Small tables with named rows and columns. After each table, cells are looked up by row and column.

Boz.csv
,Visege,Lum,Dafim,Tila,Lur
Lada,1.5,-5.0,2.9,-15.0,0.7
Duz,14.2,-13.9,13.4,21.6,-20.7
Suvo,-16.4,-66.6,12.0,-100.0,-70.9
Kob,42.0,86.5,-17.5,45.1,71.7
Lademuk,1.1,-5.5,-4.2,-4.1,-1.6
Zod,-76.9,-9.3,-29.4,-62.0,75.2
Zudi,8.7,4.3,8.1,-13.6,7.0
Pezok,8.1,7.0,6.2,-12.2,-6.0

Suvo, Lum => -66.6
Suvo, Dafim => 12.0
Zod, Lum => -9.3
Zod, Tila => -62.0
Lada, Tila => -15.0
Kob, Dafim => -17.5
Kob, Lur => 71.7
Zudi, Visege => 8.7
Suvo, Lur => -70.9
Lada, Dafim => 2.9
Lademuk, Lur => -1.6
Duz, Lur => -20.7
Duz, Lum => -13.9
Zod, Visege => -76.9

Table Mep
|  | Zav | Nofak | Rubuni | Lusen |
|---|---|---|---|---|
| Dalidaz | -4857 | -4661 | -6859 | 2815 |
| Dozovi | 4575 | 4390 | 4359 | 4014 |
| Bof | -3199 | -314 | 8968 | -6396 |
| Fas | 8527 | 1444 | 2958 | 578 |
| Goleka | 8740 | 1273 | 2370 | -1389 |

Dozovi, Lusen -> 4014
Dalidaz, Zav -> -4857
Dozovi, Zav -> 4575
Goleka, Rubuni -> 2370
Bof, Nofak -> -314
Dalidaz, Lusen -> 2815

Volo:
	Beni	Zib	Resobov	Lalopa
Sed	181	101	56	172
Guz	174	123	181	115
Zarel	130	144	128	132
Gek	187	108	209	166
Roradus	166	105	176	128

What is the Beni of Gek in Volo? 187
What is the Zib of Roradus in Volo? 105
What is the Resobov of Roradus in Volo? 176
What is the Beni of Zarel in Volo? 130
What is the Lalopa of Zarel in Volo? 132
What is the Lalopa of Guz in Volo? 115
What is the Zib of Gek in Volo? 108
What is the Zib of Sed in Volo? 101

Zuvem:
	Sov	Dil	Dop	Ravunud	Sanabig	Zukef	Gekilot	Gubos	Mer	Lis
Febo	49418	53580	32539	49286	65785	61974	50695	50702	46703	28502
Safalo	57111	42971	89019	56199	21544	49499	57808	50678	51051	37401
Vamupos	53204	52535	42556	51555	58174	49580	51610	50851	51250	47918
Pofev	49801	55773	37536	49516	62170	57161	49830	49958	45181	30566

What is the Lis of Pofev in Zuvem? 30566
What is the Gekilot of Safalo in Zuvem? 57808
What is the Sov of Pofev in Zuvem? 49801
What is the Sanabig of Febo in Zuvem? 65785
What is the Lis of Febo in Zuvem? 28502
What is the Sanabig of Vamupos in Zuvem? 58174
What is the Sanabig of Pofev in Zuvem? 62170
What is the Lis of Safalo in Zuvem? 37401
What is the Sov of Febo in Zuvem? 49418
What is the Sov of Safalo in Zuvem? 57111
What is the Dil of Pofev in Zuvem? 55773
What is the Gubos of Safalo in Zuvem? 50678
What is the Gubos of Febo in Zuvem? 50702
What is the Dop of Vamupos in Zuvem? 42556
What is the Dil of Vamupos in Zuvem? 52535
Row with the largest Sanabig: Febo

Table Lis
|  | Dorada | Vikipel |
|---|---|---|
| Peg | 160 | 98 |
| Nuf | 140 | 140 |
| Gukavez | 174 | 66 |
| Fugalo | 150 | 136 |
| Sozifim | 158 | 108 |
| Sedumi | 126 | 146 |
| Tol | 163 | 98 |
| Magivav | 176 | 146 |
| Doluba | 212 | 127 |
| Vadir | 46 | 167 |
| Dum | 92 | 156 |
| Segu | 195 | 161 |
| Verod | 142 | 143 |
| Mal | 175 | 81 |

Fugalo, Vikipel => 136
Mal, Dorada => 175
Mal, Vikipel => 81
Dum, Vikipel => 156
Tol, Vikipel => 98
Segu, Vikipel => 161
Doluba, Vikipel => 127
Sozifim, Vikipel => 108
Vadir, Dorada => 46
Verod, Vikipel => 143
Vadir, Vikipel => 167
Fugalo, Dorada => 150
Nuf, Vikipel => 140
Peg, Dorada => 160
Tol, Dorada => 163
Doluba, Dorada => 212
Sedumi, Vikipel => 146
Dum, Dorada => 92
Magivav, Dorada => 176

Vilef:
|  | Kufotaz | Podo | Zel | Mesov | Teran | Rolaru | Feneru | Pap | Tedupo | Zazesu |
|---|---|---|---|---|---|---|---|---|---|---|
| Lomur | 58 | 56 | 48 | 49 | 34 | 55 | 44 | 51 | 56 | 57 |
| Zaku | 50 | 61 | 66 | 54 | 47 | 48 | 49 | 80 | 45 | 75 |
| Mamig | 55 | 53 | 59 | 53 | 59 | 51 | 64 | 49 | 57 | 53 |
| Piden | 39 | 51 | 40 | 50 | 41 | 42 | 35 | 42 | 44 | 48 |
| Gufi | 37 | 53 | 49 | 31 | 14 | 42 | 20 | 51 | 22 | 53 |
| Gimol | 59 | 45 | 50 | 60 | 63 | 55 | 63 | 44 | 66 | 61 |
| Fano | 64 | 51 | 58 | 58 | 55 | 53 | 51 | 65 | 57 | 61 |
| Vedus | 42 | 39 | 12 | 35 | 32 | 42 | 33 | 18 | 35 | 27 |
| Totogut | 55 | 62 | 73 | 58 | 60 | 56 | 67 | 72 | 64 | 66 |
| Gire | 63 | 56 | 45 | 65 | 69 | 60 | 70 | 46 | 60 | 46 |

What is the Feneru of Gire in Vilef?
70
What is the Tedupo of Mamig in Vilef?
57
What is the Teran of Piden in Vilef?
41
What is the Teran of Fano in Vilef?
55
What is the Tedupo of Fano in Vilef?
57
What is the Tedupo of Gire in Vilef?
60
What is the Rolaru of Gufi in Vilef?
42
What is the Podo of Gimol in Vilef?
45
What is the Kufotaz of Gire in Vilef?
63
What is the Teran of Totogut in Vilef?
60
What is the Pap of Gufi in Vilef?
51
What is the Zel of Mamig in Vilef?
59
What is the Feneru of Totogut in Vilef?
67
What is the Teran of Mamig in Vilef?
59
What is the Zazesu of Lomur in Vilef?
57
What is the Mesov of Vedus in Vilef?
35
What is the Pap of Mamig in Vilef?
49
What is the Zazesu of Fano in Vilef?
61
What is the Podo of Gufi in Vilef?
53
Row with the largest Tedupo: Gimol

Taz =
	Zifeku	Venege	Gidu	Visode	Tuz
Koza	162	110	48	124	113
Mapano	173	187	113	66	83
Guket	74	72	127	84	93
Tuke	138	114	106	214	147
Liki	110	85	135	77	137
Gil	188	113	73	123	142
Rim	80	128	144	134	160
Rezese	98	90	58	63	156
Gisifup	140	132	138	128	199
Genuk	3	87	95	142	113
Des	147	119	76	61	190
Potirak	88	141	90	89	150
Vip	144	92	103	203	67
Vimike	169	129	176	32	164

Vip, Tuz -> 67
Rim, Tuz -> 160
Vip, Venege -> 92
Gil, Tuz -> 142
Guket, Tuz -> 93
Tuke, Venege -> 114
Gil, Zifeku -> 188
Gisifup, Venege -> 132
Tuke, Zifeku -> 138
Genuk, Visode -> 142
Vimike, Gidu -> 176
Rezese, Tuz -> 156
Rezese, Venege -> 90
Potirak, Visode -> 89
Gil, Venege -> 113
Liki, Zifeku -> 110
Mapano, Tuz -> 83
Rim, Venege -> 128
Row with the largest Zifeku: Gil

Voselav:
,Fel,Dutelob,Zim,Fezok,Gen,Bezim,Vadi,Zudobam
Vaz,73,134,63,124,127,152,194,137
Susebup,108,49,174,140,86,113,172,143
Dozenu,128,92,119,90,121,116,88,84
Vubid,151,148,115,130,76,132,146,109
Bozi,89,145,102,72,121,107,106,176
Nokazu,115,139,109,155,81,124,98,162
Runip,95,158,78,119,103,97,118,119
Kosubi,79,146,106,121,126,115,47,160
Lotato,120,176,150,136,91,119,97,112
Fopitu,110,122,162,159,56,102,116,0
Bobar,84,103,144,120,152,109,126,117
Geboze,60,163,114,137,100,169,79,114

Geboze, Zim -> 114
Fopitu, Zudobam -> 0
Vaz, Fel -> 73
Nokazu, Bezim -> 124
Vaz, Dutelob -> 134
Kosubi, Zudobam -> 160
Lotato, Vadi -> 97
Vaz, Vadi -> 194
Fopitu, Fel -> 110
Fopitu, Dutelob -> 122
Geboze, Gen -> 100
Vubid, Bezim -> 132
Bozi, Vadi -> 106
Runip, Fezok -> 119

Tonosik:
columns: Birez, Febe, Bofesed, Bazirem, Nuto, Reg, Pasopi
Mapimov: [118, 127, 129, 89, 141, 135, 155]
Pak: [107, 169, 127, 83, 162, 108, 174]
Manop: [73, 214, 129, 70, 180, 113, 216]
Vutom: [105, 145, 118, 94, 111, 95, 129]
Paf: [96, 175, 122, 78, 175, 127, 190]
Bafiboz: [88, 148, 121, 90, 139, 127, 163]
Pimobet: [151, 115, 145, 93, 143, 111, 141]
Belizem: [47, 214, 103, 73, 177, 132, 212]
Kote: [60, 212, 128, 71, 195, 128, 231]
Kasini: [114, 160, 126, 86, 131, 95, 148]
Venefud: [65, 183, 107, 77, 177, 149, 203]
Kuvidim: [73, 172, 118, 87, 146, 116, 175]
Vog: [67, 197, 122, 80, 153, 104, 189]

Pak, Bazirem: 83
Pak, Bofesed: 127
Mapimov, Bofesed: 129
Venefud, Bofesed: 107
Belizem, Bofesed: 103
Mapimov, Birez: 118
Paf, Febe: 175
Vog, Reg: 104
Kuvidim, Pasopi: 175
Bafiboz, Birez: 88
Kasini, Bofesed: 126
Kote, Bazirem: 71
Kasini, Febe: 160
Bafiboz, Reg: 127
Manop, Febe: 214

